A small network was shown many inputs. Here are its activations along a few directions, one row for each input.
Each table varies a few parts of the input and shows all the possible inputs, shuffled.
Descriptions start from the smaller parts, as in this example, which fits no table here: one of 2 separate values, together with either a single point or one of 9 places along a line or (one of 4 places along a line, together with one of 8 places around a ring).
Shared parts are said once, and a part with two or three values counts as separate values.
In the rows, zero is written as 128.

Other details of the inputs vary at random and push rows far along two fixed directions, the same in every table; ignore that.

Rows:
x1: [145 161  78 182 149 115 116 166 122 138  99 131 150 145 120]
x2: [167 141  80 145 107 138  95 118 149 128 108 112 116 153 139]
x3: [ 77 143 171 130 185 111 232 126 160 181 185 149 136 121 126]
x4: [155 150  90 154 139 133 109 121 147 132 112 122 157 147 143]
x5: [104  49 196  63  74 160  91  94 107 104 195 120 157 120  99]
x6: [ 79 140 174 135 201 118 199 159 111 165 183 182 189 136  99]
x7: [104  54 218  12  66 156  94  89  82  62 169 123 104  53 143]
x8: [152 156  60 158 125 134  61 122 135 117  72 128 140 132 154]
x9: [128 165  97 193 158  93 169 168 139 160 100 123 100 132 114]
x10: [187 152 112 129 117 122 128 127 125  89  78 100 105 115 171]
x11: [145 157  99 186 136 103 154 137 152 150  87 105  99 149 129]
x12: [138  91 117 114  63 139  56  93 130 104  96  95  69  95 127]
x13: [108  86 192  81 134 154 131  94 124 126 189 148 174 127 112]
x14: [102  54 187  49  79 156 111  87 131 116 193 108 107 104 103]
x15: [161 159 100 180 154 123 123 134 133 135  86 132 162 174 130]
x16: [138 174  87 174 155 115 158 149 148 158 113 138 139 176 137]
x17: [ 95 156 194 107 190 104 250 153 115 136 166 159 157 119 155]
x18: [152  92 118 106  78 159  20  88 111  85  95 122 129 117 127]
x19: [ 62 136 152  95 166 134 169 125 134 162 188 181 154 121 136]
x20: [159 107  93 136  71 137  61 141 111 109 110 105  96 135 102]
x21: [153 132  93 151 107 123 109 129 142 127  90  97  98 152 124]
x22: [112 179  76 158 172 111 148 141 152 157  94 145 116 133 151]
x23: [151 103  98 134  79 128  73 141 117 109  99  92  78 123  99]
x24: [ 97 135 190  99 166 107 215 169  94 121 166 154 138  93 132]
Description of these inputs: one of 4 places along a line, together with either a single point or one of 5 places along a line.
The inputs of x24 and x17 match in every part but the place on the line of 4. If x1 is changed in the same way as x24 into x17, which row does it become?
Answer: x5
Which other rows agree with x22 in the place on the line of 4? List them by row number.
Answer: x7, x8, x12, x18, x19

Rows:
x25: [ 77 121 177 106 167 127 201 131 138 168 199 163 143 135 107]
x26: [ 72 113 215  92 175 128 215 126 122 151 210 164 189 134 116]
x27: [139  78 160  96  82 153  63 110  92  91 139 124 150 124 108]
x28: [168 113 103 109  73 145  58  97 128  85  81  95 101 126 156]
x29: [ 67  38 198  67  74 143 118 105 120 137 208 118 101  93  71]
x30: [174 112  89 121  75 151  35 123 111  87  99 110 129 126 132]
x31: [155 178  80 164 161 118 151 147 147 140 105 128 149 153 155]
x32: [123 168  72 190 166 119 113 138 149 165 106 146 155 157 125]
x33: [110 155 141 127 181 123 159 134 121 129 132 169 171 110 149]
x34: [169 111 116 125  80 126  76 125 108  83  73  83  72  91 133]
x35: [132 186  81 157 168 120 130 142 132 133  84 159 151 141 168]
x36: [ 64 118 171 123 161 124 195 123 151 183 200 154 143 129 102]
x37: [143 176  82 170 153 100 164 173 134 141 101 121 111 135 138]
x38: [156 114 104 116  67 128  72 123 113  89  77  88  65 107 138]
x39: [155 179  98 163 175 112 155 132 144 128  81 131 142 130 168]
x40: [157 171 104 184 155 106 163 151 135 140  92 126 132 158 137]
x41: [162  91 113 113  75 153  54  99 132 104 112  96 111 143 112]
x42: [155 179  84 169 154 110 161 155 143 143 106 127 124 146 149]
x43: [ 48 110 188 104 173 132 197 113 152 182 221 162 173 132 104]
x44: [131 159 119 172 157  99 176 168 124 141 105 126 123 142 123]
x45: [141 184  92 160 157 108 162 140 144 140  86 135 112 139 168]
x46: [ 98  55 181  58  89 167  71  97 102 112 191 142 147 117  91]
x47: [181 113 119 122  79 134  72 106 120  83  78  90  85 102 144]
x48: [ 95  50 186  63  74 145 108 115 110 116 186 116  94 104  78]
The inputs of x35 and x28 match in every part but one. If x33 is changed in the same way as x35 into x28, which row does it become?
Answer: x39
What is each input in this table made of?
Answer: one of 4 places along a line, together with one of 6 places along a line
Which other rows does x43 become when the place on the line of 4 takes its other values? List them by row number.
Answer: x29, x32, x36
